These are the activations of a small neural network, seen along a few directions. Each row is one input.
In each table, some parts of the input vary, and every possible input appears once, in random order.
A made-up example of a description, with smaller parts first: one of 2 separate values, together with either a single point or one of 9 places around a ring or (one of 6 places along a line, together with one of 8 places around a ring).
Shared parts are said once, and a part with two or three values counts as separate values.

A family of inputs:
r1: [-22 -27  28  23   1  -1  53  -5 -24  -2 -21]
r2: [  1   7 -20  26   2  -6  22  25  18  17  16]
r3: [  2 -22  23 -20   8 -22  24 -18 -31  -7 -51]
r4: [-27   5  11  15  -1  19   1 -14  -5  -8  34]
r5: [-23   0   5  -3   4  38  13   2  -1 -29  35]
r6: [ 18  17   4  40  -4 -10  20  16  29   9   8]
r7: [ 45  24   2  -4   1 -25  -7   5  19   8 -22]
r8: [-32  -7  -1  26  -4  18 -12   5   6   9  10]
r9: [ 17  -4 -19 -20 -13 -11 -24  -4   4  14 -12]
r10: [ 28  13 -21 -19   4 -25  -7  18   7  14 -13]
r11: [  5   0   4 -45  12  17 -16  -7 -12 -33  10]
r12: [ -2  -4  -6 -16   0  -2 -41  -5  -9   2 -18]
r13: [-11  -9 -15  23 -15  10   5   5  17  20  17]
r14: [  3   7   7 -27   5  -1 -30 -24 -17 -14   7]
Question: What do these inputs look like to the network?
Answer: one of 2 separate values, together with either a single point or one of 6 places along a line
Question: Changing only the choice among 2 separate values turns r8 into r12. The same change can be made to r1. Which row results?
Answer: r3

A family of inputs:
r15: [  9   5   4 -28   7  -2 -42 -15 -15 -20   5]
r16: [ -3   4  27   9   3   1  42  -7 -12 -11   0]
r17: [ -3  -2   2 -36  -6   3 -54 -30 -13  -2 -13]
r18: [ 47  27 -41  -1  -5 -34 -14  31  36  37  -6]
r19: [ 54  13 -25  11 -10 -39   1  27  35  33 -28]
r20: [  7 -11  18 -21  12 -23   2 -15 -34 -12 -29]
r21: [-17   7   2  32  -5  20   0  -7  16  -2  45]
r22: [-36 -24  -3  43 -12  18  15  15   6  15   4]
r23: [-19  -9  17  38   0  -1  45  -7  -3   5  10]
r24: [ 51  36 -25  13  -7 -30 -33  19  42  31  -3]
r25: [-23  -2 -13  19  -2  17  20   4  10   3  43]
r26: [  4  -4 -12 -41  10  -4 -24  -4 -21 -14   3]
r27: [  6  20  12 -15  14  15 -19  -1   6 -28  11]
r28: [ -6  10  -3 -11   1  20  17   4   0 -13  32]
r29: [  1  -3  13   2  -4  15  31   1  -1 -17  12]
r30: [  3   4  26  -8  19  -6  26  -1 -13 -20 -23]
r31: [  1  10  -4 -28  17  13   0  10  -1 -22   9]
r32: [ 49  20 -12  20  -3 -53  14  19  24  38 -40]
r33: [ -4 -17  16 -29  -1 -17 -11 -30 -31   5 -46]
r34: [ -7 -11 -13 -49  -3   1 -37 -19 -20   4 -16]
r35: [-15 -16   3  30  -7  13  34   0   8  -1  23]
r36: [ 11 -18   3 -28   5  -8 -10  -7 -23 -18 -18]
r37: [  0 -25   1 -36  -8  -3 -23 -22 -21   0 -36]
r38: [-39 -18  10  50  -5   4  26   8  -5  21  -8]
r39: [  8  -3  11 -16  12   9  14   7  -2 -26 -12]
r40: [ -1  20  12   2  -2  22  -3  -7   7 -19  34]
r41: [-37  -2  -5  45 -11  25 -18   8  14  13  25]
r42: [-43 -11 -19  32  -8  22   1  18   7  19  23]
Question: Changing only one part turns r39 into r30. The same change can be made to r19. Which row results?
Answer: r32
Question: What do these inputs look like to the network?
Answer: one of 4 places along a line, together with either a single point or one of 6 places along a line
Question: Which other rows does r42 become when the place on the line of 6 takes its other values? List them by row number.
Answer: r25, r26, r28, r31, r34
Question: Start at r20 and move only the place on the line of 4, one step at a time. The first step leads to r36. Which rows follow, in order?
Answer: r26, r15
Question: Which other rows agree with r40 in the place on the line of 4? List them by row number.
Answer: r15, r17, r21, r24, r27, r41

A family of inputs:
r43: [-12 -17 -24  18  -8   1 -14  23   2  11  -4]
r44: [-18  -1   8  35   1 -17  41   7  -4  24  -1]
r45: [-23  -8  22 -30   6  31   5 -21 -35 -42  27]
r46: [-12  18   2  25  20   3  25  22  12  -1  16]
r47: [ 30   6   4 -22  20 -13  -7   9   7 -12 -16]
r48: [-4 24 -3 20  4  5 22 16  4  4 38]
r49: [ 32  27  13 -21  16 -20 -16  -3   4 -17 -27]
r50: [ 12   0 -23  -1  -4   1  16  21   3  -8  26]
r51: [ 38  11  -2 -28   3 -12 -11   3  -1  -7   7]
r52: [ -5  -9  25  48 -17  -1  40  -8  13  11  -3]
r53: [ -1 -25 -12  15  -5 -21  34  13  -5  12 -14]
r54: [  8  15  14  33 -13  20  21   2  21  -9  35]
r55: [-28   7  -4  38   0   5  -7  17   3  23   9]
r56: [-22  13 -14  26   1   3  -2  -1  12  23  33]
r57: [ 15  15   5  -8  -3 -20 -47  -7  -5   6 -34]
r58: [ -5 -11 -35   6  -6  -1  -9   5  10  11  21]
r59: [-17  -1  13  49 -17  19  -7   4  20  10   6]
r60: [ -9 -11 -19 -13 -12   9 -21  16   3  18 -22]
r61: [-46 -24  20 -11   1  29 -23 -18 -35 -22  -2]
r62: [  4  -5 -17   4  14   0  20  27  12 -13   3]
r63: [ 30   9  13  -8   1 -37   0 -22 -16   7 -47]
r64: [-41 -19  10 -23   3  27 -18 -36 -26 -22  23]
r65: [ 39  32   8 -28   0 -20 -20  -8  -2 -12  -5]
r66: [-34 -33  31 -13   4  12  24 -32 -45 -21 -13]
r67: [ 21  21  -3 -20  -3 -22 -43 -24   5   6  -9]
r68: [  4 -19  -9 -17  -9 -11  28   3  -6  20 -34]
r69: [  0  10  19  37   3  18  24   7  28 -14  13]
r70: [ 16   7 -18 -34  -8  10   9  14   5  -1   7]
r71: [-10   4   3  38 -15  17  -3 -14  28  10  30]
r72: [ 20  -1 -14 -21   0 -15 -36 -13   7  12   3]
r73: [  7   2 -12 -28   9   9  13  20  12  -6 -15]
r74: [ 27 -14   5  -9   4 -32   8  -9 -13  13 -35]
r75: [-30 -12  26 -24  22  30   9 -15 -27 -46   5]
r76: [ 14  -6  -4  -8  -1 -13 -39   5  -3  12 -23]
r77: [ -3  -5 -30 -26 -10   7 -16  -3  12  18   3]
Question: Changing only one part turns r56 into r44. The same change can be made to r67. Which row results?
Answer: r63
Question: What do these inputs look like to the network?
Answer: one of 5 places around a ring, together with either a single point or one of 6 places along a line
Question: Which other rows does r59 become when the place on the line of 6 takes its other values? List them by row number.
Answer: r43, r55, r57, r60, r76
Question: Which other rows agree with r65 in the place on the ring of 5? List them by row number.
Answer: r45, r48, r50, r51, r54, r70

A family of inputs:
r78: [ 16  -2  27 -38  12 -12   8 -26 -32 -25 -25]
r79: [  8 -16  10 -22   1 -15 -15 -13 -20  -3 -43]
r80: [ 45  16   5  -5   4 -40  15   0   6   9 -30]
r81: [-32 -20  24   9   6  28  38  -2 -15 -24   8]
r82: [-32 -10  -4  -7   0  38  14  -4  -5 -21  44]
r83: [-14  -1  19  47  -8  -4  31  -6   4  15   3]
r84: [-15  19  -3  37  -7  20 -18   6  26   8  35]
r85: [ 10 -12  17 -42  11  -3   3 -11 -27 -25 -34]
r86: [  0 -14  -8 -31   4 -14 -25  -5 -22   3 -29]
r87: [  8  -7 -17 -40  -6  -6 -41 -15 -11   3  -6]
r88: [-35 -24  17  31  -5  17  20  -4  -9  -1  -1]
r89: [  6  28 -10  38  -2  13   0  23  36   3  42]
r90: [ 13  -5  19 -18   2 -24 -10 -28 -25  -3 -34]
r91: [ 22  -5   1 -10  -2 -25  -9  -1  -1  14 -47]
r92: [-30   7   6  24  -3  31 -24  -8   7  -9  39]
r93: [-28 -13  27  34  -4   6  25 -19 -14  -1   7]
r94: [ 43  15 -31 -25  -3 -21 -15  15  20  15  -2]
r95: [ 23   5 -25 -27  -9 -16 -34  -2   8  20 -10]
r96: [ -6   1 -18  36   0   1  35  34  20  15  16]
r97: [-40 -17   5   1   9  29  30   6 -16 -20  21]
r98: [-34 -14 -11  14 -11  27  -5  -6   1   4  36]
r99: [-42 -21  -2  22  -1  18  12   4 -10   4  13]
r100: [ 10  -3  -9 -60   4   7 -23 -13 -17 -21   3]
r101: [ 15  -2 -17 -19   1 -24 -18   7  -3  20 -34]
r102: [  6   9  11  47  -3 -12  48  10  16  10  10]
r103: [ 27   6  11  -6  -1 -34  -3 -16  -6  13 -38]
r104: [ 26  26  -8 -17  -1 -11 -54  -4  15   7  -6]
r105: [ 35   8 -23 -17   7 -30   1  24   9  16 -25]
r106: [-28  11  13   3   7  41  -5  -6   1 -33  47]
r107: [ 14  18   8 -49  11  10 -42 -15 -11 -33   6]
r108: [-27  -9 -11  35  -6   8  18  17   8  21   8]
r109: [ 41   5  -5  -8   4 -31  10  15  11  10 -38]
r110: [  2   8 -26  28 -10   9  20  25  30  15  39]
r111: [ 46  34 -14 -15   5 -17 -34  13  27   3   2]
r112: [ 12  14   0 -30   2  -2 -61 -17  -4 -10  -2]
r113: [ 0 -1  1 44 -4 -1 44 25 21 10  3]
r114: [  2 -10  -1 -51  14  -2  -6  -3 -29 -20 -20]
r115: [-19  -2 -20  28 -16  17   2   8  19  20  32]
r116: [-26 -10  34  13   7  17  42 -17 -20 -24  15]
r117: [-20 -11   8  44  -9   6  27   9  10  15  -5]
Question: Changing only one part turns r95 into r94. The same change can be made to r117. Which row results?
Answer: r113
Question: What do these inputs look like to the network?
Answer: one of 2 separate values, together with one of 4 places along a line, together with one of 5 places along a line
Question: Which other rows does r117 become when the choice among 2 separate values takes its other values? List them by row number.
Answer: r91
Question: Which other rows does r84 become when the place on the line of 5 takes its other values? List them by row number.
Answer: r83, r108, r115, r117
Question: Start at r90 and move only the place on the line of 5, one step at a time. The first step leads to r79. Which rows follow, in order?
Answer: r86, r87, r112
